A small network was trained on invented records. Each row is its activation on one of them, seen along a few directions.
After each row come some of the record's fields: Rumos, Ton, Ganid, Zez, Vamat, Fute.
A field that a record lacks is left out.
Other fields move the rows too, some of them a lot.
In the rows, 500 means zero.
Random noise pushes rows far along 16 fixed directions. That doesn't count. These rows show it; they differ only by the noise:
[512 453 608 577 422 635 485 546 629 445 490 559 485 402 433 586 336 463
 400 568 528 439 477 373 537 516 580 449 545 460 547 380 600 669 579 425
 413 394]
[400 475 450 352 543 368 575 615 370 560 522 616 575 440 679 460 474 643
 451 482 484 672 371 658 488 504 464 536 595 595 487 611 591 429 339 421
 653 528]
[373 747 378 492 304 361 416 463 397 582 452 532 570 356 515 537 718 605
 504 402 613 386 525 595 395 580 540 380 509 479 467 543 450 536 568 534
 440 442]
[474 491 405 415 624 585 477 313 316 397 566 518 614 628 576 468 644 635
 462 654 492 497 514 479 519 445 626 460 397 558 405 551 424 455 368 499
 519 652]
[438 223 281 645 322 403 586 547 490 570 435 395 429 612 617 418 486 550
 683 360 559 542 375 358 482 452 396 385 517 556 410 495 296 513 637 577
 779 463]
[427 554 460 390 367 471 549 603 541 369 493 643 291 583 592 541 533 537
 376 412 503 620 406 543 439 473 509 416 417 639 578 481 441 546 441 329
 730 485]
[502 493 378 421 414 502 615 644 496 286 630 742 657 505 516 376 599 577
 380 530 368 614 622 575 429 568 365 430 593 806 695 594 528 437 315 473
 485 709]
[695 392 367 382 618 548 671 567 588 376 431 146 477 702 543 352 633 578
 444 719 357 562 585 460 507 518 395 573 292 574 457 426 510 377 403 450
 596 656]
[241 625 375 522 509 388 469 512 421 489 542 783 492 391 573 579 538 487
 523 414 561 540 458 405 450 536 576 393 443 642 609 537 458 529 515 643
 406 507]
[475 591 655 447 626 628 359 472 302 621 570 525 562 441 246 491 533 396
 443 428 671 347 699 692 547 452 631 624 727 508 353 454 769 462 403 432
 458 471]
[438 684 547 500 632 442 560 431 364 600 522 614 384 520 421 436 511 286
 512 513 598 504 531 496 522 524 557 492 383 547 529 444 400 334 452 456
 486 544]
[425 485 636 410 693 509 428 499 423 741 431 722 260 571 543 515 405 411
 374 313 669 509 464 549 556 319 529 623 537 554 592 552 522 361 577 460
 529 532]
[401 529 355 644 323 533 702 384 468 576 550 234 453 452 573 307 433 249
 607 469 520 361 645 456 402 646 545 416 408 557 307 546 278 616 590 548
 599 534]
[455 707 559 422 375 453 340 522 461 452 530 370 445 575 404 491 835 545
 513 199 476 275 636 633 330 606 377 549 753 417 452 528 477 452 433 595
 578 494]
[689 439 581 429 498 485 583 605 475 652 444 478 537 603 332 335 501 477
 396 474 526 528 536 605 485 460 374 572 600 518 598 407 581 255 388 364
 574 551]
[543 395 479 492 560 590 484 518 451 437 575 310 603 644 305 390 660 489
 555 482 456 346 700 419 474 543 476 568 644 515 391 397 613 435 353 643
 520 573]
[256 624 401 421 628 413 521 584 490 577 476 404 325 425 525 565 466 354
 510 377 556 537 511 474 391 547 627 571 334 619 462 415 639 526 438 638
 537 422]
[503 419 567 450 570 503 619 430 391 620 568 533 579 567 608 291 569 524
 490 602 473 309 644 404 613 576 469 546 660 427 384 630 426 431 468 564
 450 675]

[407 494 473 587 570 578 566 352 441 395 601 356 329 781 473 413 517 258
 652 348 431 453 483 307 385 527 548 479 387 493 431 422 222 461 398 618
 713 551]
(Rumos c2; Vamat t3; Fute g4)
[475 394 400 573 381 503 439 525 617 415 531 635 453 427 373 547 531 495
 497 599 581 423 683 364 530 496 515 383 451 726 546 389 533 552 551 643
 346 520]
(Rumos c1; Vamat t3; Fute g1)
[536 395 554 357 258 505 474 558 527 716 446 367 400 509 417 449 527 552
 421 420 672 304 683 701 504 470 569 563 642 491 221 443 689 588 450 406
 690 399]
(Rumos c2; Vamat t2; Fute g3)
[503 352 538 384 590 552 533 603 528 364 617 472 700 364 642 492 304 615
 357 534 259 688 451 636 367 513 443 632 690 635 615 661 748 537 261 543
 478 574]
(Rumos c1; Ton d2; Ganid s1; Zez w1; Fute g1)
[415 402 580 478 679 499 565 389 372 574 572 687 442 541 560 491 314 429
 499 632 549 579 385 368 619 427 673 494 417 507 458 483 467 463 399 474
 545 513]
(Rumos c1; Vamat t3; Fute g1)
[475 536 521 395 358 384 648 654 570 658 413 622 376 506 399 451 515 470
 375 557 594 400 572 332 530 549 642 437 408 461 521 320 647 551 462 449
 484 403]
(Rumos c2; Ton d1; Ganid s1; Zez w1; Fute g4)
[402 586 634 501 452 490 424 512 545 301 624 589 406 472 529 575 586 504
 525 477 425 363 544 424 488 640 470 471 684 465 450 504 451 606 422 573
 502 477]
(Rumos c1; Vamat t3; Fute g4)
[383 594 597 389 689 392 487 462 562 476 503 731 254 503 669 604 494 480
 448 605 495 513 467 365 578 520 553 522 338 527 587 531 420 472 491 598
 386 554]
(Rumos c2; Vamat t2; Fute g4)
[461 748 723 503 589 412 473 507 663 552 403 585 226 451 612 628 492 387
 510 486 497 392 421 391 563 619 443 545 427 280 567 491 357 516 666 522
 360 422]
(Rumos c1; Vamat t2; Fute g3)
[498 464 566 347 554 507 379 426 703 472 423 169 308 550 649 569 536 599
 363 455 359 352 521 434 247 544 457 635 448 484 521 477 497 478 395 773
 446 523]
(Rumos c1; Ton d2; Ganid s1; Zez w1; Fute g4)
[501 410 314 547 480 575 479 440 411 457 526 609 830 585 498 443 613 669
 508 475 449 496 498 411 442 456 501 421 527 538 593 574 470 484 473 629
 382 632]
(Rumos c1; Vamat t3; Fute g1)
[493 639 504 343 491 538 491 423 535 539 460 367 417 645 467 488 639 500
 383 454 473 388 562 455 414 502 612 537 326 413 503 424 488 479 446 532
 493 534]
(Rumos c1; Vamat t3; Fute g3)
[617 553 519 568 609 650 426 394 432 416 540 366 642 382 458 493 453 473
 478 608 483 566 538 726 495 472 430 546 536 587 500 566 495 421 522 388
 415 577]
(Rumos c1; Ton d1; Ganid s2; Zez w2; Fute g4)
[532 475 629 323 364 485 417 399 577 686 433 492 400 537 684 460 582 668
 325 420 519 238 606 594 431 497 460 578 633 409 430 665 437 510 517 575
 462 570]
(Rumos c1; Vamat t3; Fute g1)
[440 516 435 540 426 608 618 526 619 321 559 683 423 691 575 481 475 406
 434 341 355 564 446 282 456 481 512 412 365 515 737 561 317 619 585 500
 520 592]
(Rumos c2; Vamat t3; Fute g1)
[378 604 434 469 470 320 573 494 542 550 456 527 383 271 639 577 444 503
 548 795 607 535 468 489 593 628 592 401 258 585 342 407 465 551 502 477
 467 414]
(Rumos c1; Vamat t2; Fute g3)
[465 813 596 435 494 570 544 401 455 189 633 626 499 454 541 599 524 466
 412 705 384 603 403 546 527 611 649 393 337 434 513 506 413 620 367 237
 512 496]
(Rumos c1; Ton d2; Ganid s2; Zez w1; Fute g3)
[577 392 669 457 482 437 410 457 592 569 475 433 333 415 519 495 494 546
 459 653 560 330 620 535 528 546 394 550 634 548 388 448 486 401 458 572
 454 505]
(Rumos c1; Ton d2; Ganid s1; Zez w1; Fute g3)
[522 424 317 600 531 530 602 595 542 621 411 448 524 305 558 484 290 395
 533 566 616 670 554 677 592 420 482 527 346 708 471 584 604 569 718 394
 455 494]
(Rumos c2; Vamat t3; Fute g1)
[507 728 626 354 598 463 535 562 582 397 490 550 291 540 456 563 584 426
 393 594 450 505 526 469 539 570 556 542 339 450 566 406 558 480 415 393
 463 482]
(Rumos c2; Ton d2; Ganid s2; Zez w2; Fute g1)
[429 474 517 566 651 516 277 434 569 523 438 525 191 494 439 665 471 375
 523 365 640 477 551 456 483 351 500 555 409 650 587 466 467 444 677 681
 406 474]
(Rumos c1; Ton d1; Ganid s1; Zez w1; Fute g1)
[554 535 498 584 486 479 552 539 508 624 429 616 446 496 544 422 480 412
 503 395 556 503 518 546 540 459 372 492 526 519 620 609 380 430 701 434
 442 554]
(Rumos c2; Vamat t3; Fute g3)
[502 414 495 564 490 585 524 616 621 336 551 601 526 549 364 515 464 452
 447 486 412 509 527 266 476 517 488 454 528 574 699 372 578 539 475 582
 408 516]
(Rumos c1; Ton d2; Ganid s1; Zez w1; Fute g4)
[490 652 444 439 817 576 422 279 345 513 490 238 445 527 550 540 534 405
 562 582 548 564 535 720 488 426 615 639 238 542 310 565 472 410 450 482
 515 565]
(Rumos c2; Vamat t3; Fute g1)
[307 331 506 519 523 377 529 656 562 513 544 388 382 398 555 538 450 501
 659 533 514 400 511 295 588 644 502 536 649 490 272 384 638 613 464 692
 592 367]
(Rumos c1; Ton d2; Ganid s2; Zez w2; Fute g4)
[491 499 410 603 580 512 415 544 431 382 493 519 487 515 488 614 488 493
 657 408 556 740 346 659 578 385 425 487 468 568 487 516 452 480 604 366
 669 439]
(Rumos c2; Vamat t2; Fute g3)
[567 422 683 452 441 366 569 617 577 494 504 619 465 479 572 512 500 629
 546 692 466 470 409 409 728 604 408 479 651 299 403 454 504 519 487 390
 558 427]
(Rumos c1; Vamat t1; Fute g3)
[473 813 570 683 563 344 341 379 359 319 549 481 539 158 443 725 486 449
 741 738 569 650 294 723 511 645 480 377 465 476 378 410 392 446 435 358
 462 296]
(Rumos c2; Ton d2; Ganid s2; Zez w2; Fute g3)
[364 487 622 327 565 447 370 451 390 214 708 546 480 551 519 626 654 692
 547 639 399 482 436 464 538 590 598 496 653 462 287 427 575 530 129 541
 674 463]
(Rumos c1; Ton d2; Ganid s2; Zez w2; Fute g1)
[557 393 611 509 561 476 487 568 567 501 511 460 360 516 484 490 483 442
 572 503 497 454 597 500 604 500 394 594 628 491 433 528 543 492 549 541
 530 498]
(Rumos c1; Vamat t2; Fute g1)
[498 463 669 616 503 605 590 409 388 543 536 462 332 480 598 408 422 353
 582 619 608 299 591 455 720 531 588 488 653 358 165 596 402 687 658 303
 618 455]
(Rumos c1; Ton d2; Ganid s2; Zez w2; Fute g3)
[574 478 576 485 257 487 318 384 525 529 499 750 457 304 509 585 428 609
 374 584 692 482 564 843 444 434 448 392 599 759 498 549 426 469 466 380
 477 503]
(Rumos c2; Vamat t2; Fute g4)
[557 562 422 444 458 515 787 709 495 601 517 517 628 603 301 280 547 337
 453 456 453 509 678 415 598 546 558 524 438 444 592 457 691 518 522 391
 476 552]
(Rumos c2; Vamat t2; Fute g1)
[602 389 464 546 524 566 438 349 475 814 331 388 564 405 607 495 320 564
 422 523 651 517 420 639 520 309 530 544 410 470 497 590 468 450 741 436
 402 500]
(Rumos c2; Vamat t3; Fute g3)
[471 507 475 595 260 453 533 452 580 583 436 562 335 459 559 471 485 451
 469 457 597 374 526 400 463 519 498 356 457 521 538 500 298 574 689 497
 490 470]
(Rumos c2; Ton d2; Ganid s2; Zez w2; Fute g4)
[457 459 362 566 618 504 270 383 445 396 481 277 483 427 483 672 593 590
 671 574 596 492 525 596 458 446 543 507 426 627 278 447 539 518 482 653
 501 430]
(Rumos c2; Vamat t3; Fute g1)

Here are new rows. What are their fields?
[500 703 520 491 411 619 506 552 515 340 503 626 462 651 565 545 577 492
 416 225 419 592 369 585 476 447 465 464 502 382 673 634 367 616 647 262
 631 510]
(Rumos c2; Vamat t2; Fute g4)
[588 500 529 434 597 595 402 651 476 385 489 479 625 474 463 585 634 684
 474 539 492 533 538 654 687 437 458 601 669 414 420 568 766 580 578 328
 486 478]
(Rumos c2; Ton d2; Ganid s2; Zez w1; Fute g3)
[533 403 336 453 287 438 706 544 630 488 532 458 650 551 692 276 606 613
 443 492 282 417 642 372 408 630 338 447 527 545 631 698 363 527 535 687
 407 717]
(Rumos c1; Vamat t2; Fute g1)
[644 417 525 427 515 594 645 472 440 664 492 638 616 563 478 278 435 469
 316 587 525 476 649 572 517 428 503 532 515 611 585 579 534 376 434 393
 421 687]
(Rumos c1; Vamat t3; Fute g1)
[487 523 547 492 652 526 533 589 486 468 521 866 485 471 604 448 678 553
 478 668 551 312 769 372 826 526 459 512 636 520 479 704 553 584 709 508
 212 675]
(Rumos c2; Vamat t3; Fute g3)
[332 433 629 296 392 673 631 481 478 683 552 526 385 697 758 346 462 506
 291 232 475 219 585 410 523 494 675 606 689 300 333 712 507 762 545 453
 687 569]
(Rumos c1; Vamat t3; Fute g4)
[651 530 650 413 544 504 580 488 593 550 404 559 406 484 696 487 480 593
 391 750 494 478 479 536 722 502 454 538 436 350 464 604 433 519 650 280
 434 550]
(Rumos c2; Vamat t2; Fute g3)
[518 516 463 491 550 602 464 446 546 477 450 588 466 439 528 544 468 521
 363 645 569 515 543 490 553 425 555 463 346 639 581 482 496 499 606 438
 350 567]
(Rumos c1; Ton d2; Ganid s2; Zez w2; Fute g3)
[413 605 256 435 367 409 446 519 536 561 374 139 506 431 731 496 663 646
 483 226 432 480 502 697 204 532 382 551 469 546 485 694 451 542 603 663
 556 511]
(Rumos c1; Ton d1; Ganid s1; Zez w1; Fute g4)
[600 562 555 476 539 541 425 392 542 277 551 350 607 504 639 582 485 615
 504 534 284 664 310 662 400 525 370 534 489 414 569 610 362 466 418 450
 545 542]
(Rumos c1; Vamat t2; Fute g1)
[251 526 511 458 535 507 465 346 420 634 589 615 431 223 641 577 214 355
 441 536 626 506 550 658 412 507 727 524 434 726 365 605 569 620 402 587
 444 473]
(Rumos c1; Ton d1; Ganid s1; Zez w1; Fute g1)
[429 622 334 636 644 427 616 544 440 549 463 450 424 663 360 425 629 263
 701 362 512 540 508 237 564 497 508 470 269 437 603 415 377 403 682 613
 474 518]
(Rumos c1; Vamat t3; Fute g1)
[520 514 497 590 452 397 630 533 482 595 508 453 506 547 420 371 441 343
 598 412 474 548 436 453 428 576 400 473 501 472 580 417 367 353 450 515
 588 492]
(Rumos c2; Vamat t3; Fute g4)
[536 450 608 459 596 486 480 433 465 423 571 527 443 504 438 498 493 494
 490 720 506 460 554 464 525 538 541 500 516 572 417 391 518 412 285 518
 493 524]
(Rumos c2; Ton d2; Ganid s1; Zez w1; Fute g4)
[439 400 575 582 461 537 472 488 519 524 570 325 360 547 410 444 536 355
 623 372 511 252 683 356 520 559 499 552 694 432 324 480 503 587 566 675
 550 461]
(Rumos c1; Ton d2; Ganid s1; Zez w1; Fute g1)
[504 783 571 530 468 482 407 555 541 369 509 397 319 445 340 591 662 350
 583 430 542 416 631 655 493 606 448 520 508 484 400 433 511 537 528 419
 528 399]
(Rumos c1; Vamat t3; Fute g1)
[562 531 629 445 452 393 285 484 499 564 494 605 555 442 303 601 547 589
 471 425 552 512 464 632 420 457 434 521 635 485 626 403 593 326 375 572
 429 431]
(Rumos c1; Vamat t2; Fute g1)
[439 657 598 571 239 490 486 454 509 628 497 863 604 445 531 487 423 472
 374 212 496 426 388 484 325 520 495 378 648 384 800 630 340 555 588 496
 369 481]
(Rumos c2; Vamat t3; Fute g1)
